[139 141 143 153 117 114] out 114, 139

[125 114 147 100] out 100, 125

[[120 124 132 149]
 [113 133 110 126]
 [119 133 106 120]] out 149, 119

[145 138 143 152 143 156] out 156, 145

[149 116 120 105 122 116] out 116, 149

[[139 115 114 113 142 106 132]
 [116 127 140 137 132 145 111]] out 132, 116

[110 118 143 122 136 121 105] out 105, 110

[101 121 106 122  99 119] out 119, 101

[103 107 117 105 108 122] out 122, 103

[145 109 141 149 107 117 155] out 155, 145
---
Input: 139,138,110,126,151,123,100
Output: 123

Input:
125,127,126,126,131,125,127
143,137,129,138,103,132,130
Output: 125

Input:
150,119,122,125,154
117,119,151,133,149
Output: 125

Input: 141,134,138,131,113,129,101
Output: 129

Input: 131,152,143,117,141,149
Output: 141

Input: 152,118,148,120,121
Output: 120

Input: 119,116,138,149,105
Output: 149

Input:
136,145,121,120,110,115
123,140,108,129,104,128
Output: 110

Input:
128,131,149,130,142
128,129,133,129,132
129,132,152,130,144
Output: 130

Input:
126,138,128,122
143,133,157,142
Output: 128
---
[130 158 149 137] => 158, 149

[135  99 100 129 139] => 139, 135

[140 122 135 104 114] => 140, 135

[[139 118 135 139]
 [144 103 142 143]] => 144, 143

[115 111 101 145] => 145, 115

[[130 132 114 130]
 [127 128 113 127]
 [126 123 149 131]] => 149, 132

[[106 135 137 136]
 [151 119 117 117]] => 151, 137

[137 121 102 129 124 135] => 137, 135

[138 146 132 152 148 137 119] => 152, 148

[[118  98 130  99]
 [142 108 119 109]] => 142, 130
---
[[129 133 127 135 132]
 [116 109 141 105 121]
 [136 148 119 150 140]] ==> 133

[[104 134 118 137 114 149 109]
 [122 141 119 140 134 152 108]
 [108 146 123 127 124 143 111]] ==> 134

[[132 123 113 130 134]
 [128 131 129 102 133]
 [117 131 124 114 115]] ==> 123

[[143 120 130 119 122]
 [154 124 140 114 117]
 [150 120 133 118 122]] ==> 120

[[119 133 119 120 149 128]
 [108 132 134 126 112 143]
 [141 113 127 123 137 117]] ==> 133

[[ 98 126 152 137 131 120 107]
 [114 131 116 118 130 124 133]
 [127 136 125 116 154 143 139]] ==> 126

[[132 157 108 138 138 152]
 [145 144 132 121 157 124]
 [128 117 132 146 133 114]] ==> 157
---
[[124 108 109 128 117 108 108]
 [124 110 112 130 120 110 110]
 [124 152 151 122 144 152 152]]: 144

[119 139 101 125 126]: 101

[128 105 103 139 115]: 103

[131 103 103 143 119 135 127]: 119

[[116 118 141 147 144]
 [143 140 128 114 116]
 [126 155 113 143 138]]: 113

[128 131 126 152 133 127]: 152

[128 155 112 125 152 122]: 125

[[125 145 127 124 150 134]
 [139 132 143 127 143 120]]: 127

[121 151 120 123 129 130 115]: 129
---
138	102	134	136	134	125	124
127	130	155	120	137	99	115
125	118	126	135	147	129	149
--> 115

118	113	130	103	110
116	119	110	102	132
118	134	102	151	130
--> 132

123	125	126	131
142	117	136	117
123	125	150	124
--> 117

129	131	106	120	128	144
123	99	143	122	124	139
108	127	119	119	128	108
--> 139

125	124	120	133	131	131	119
133	128	158	110	131	124	128
135	118	131	133	110	134	116
--> 128

131	127	130	121	130	123	138
146	123	147	119	146	105	130
130	127	129	129	132	122	130
--> 130

107	130	114	132	136
128	138	126	104	129
107	112	105	143	134
--> 129

116	150	133	134	129
111	146	122	138	130
131	141	132	137	142
--> 130
---
[117 106 137 104] 137

[[121 131 141 139 129]
 [156 141 148 133 124]] 148

[157  99 142 138 133] 142

[152 134 120 131] 120

[130 128 152 127 128 127 133] 152

[[133 101 127 122 126 127]
 [133 127 113 130 124 132]] 113

[[121 109 148 146 137 147 139]
 [114 149 126 130 146 132 107]] 126
---
[[136 140 138 129 129]
 [121 134 132 151 127]] >> 151, 140

[100 111 100 110 130 132] >> 132, 130

[110 103 129 116 112 105] >> 129, 116

[118 138 104 120 110 149 154] >> 154, 149

[[151 133 133 115 124 114]
 [138 142 129 116 109 139]] >> 151, 142

[142 124 154 132 153 144 122] >> 154, 153

[154 153 128 118 124 130] >> 154, 153

[148 117 155 118 122] >> 155, 148

[[124 138 139 143 145]
 [139 116 118 155 129]] >> 155, 145

[146 137 131 134 153] >> 153, 146
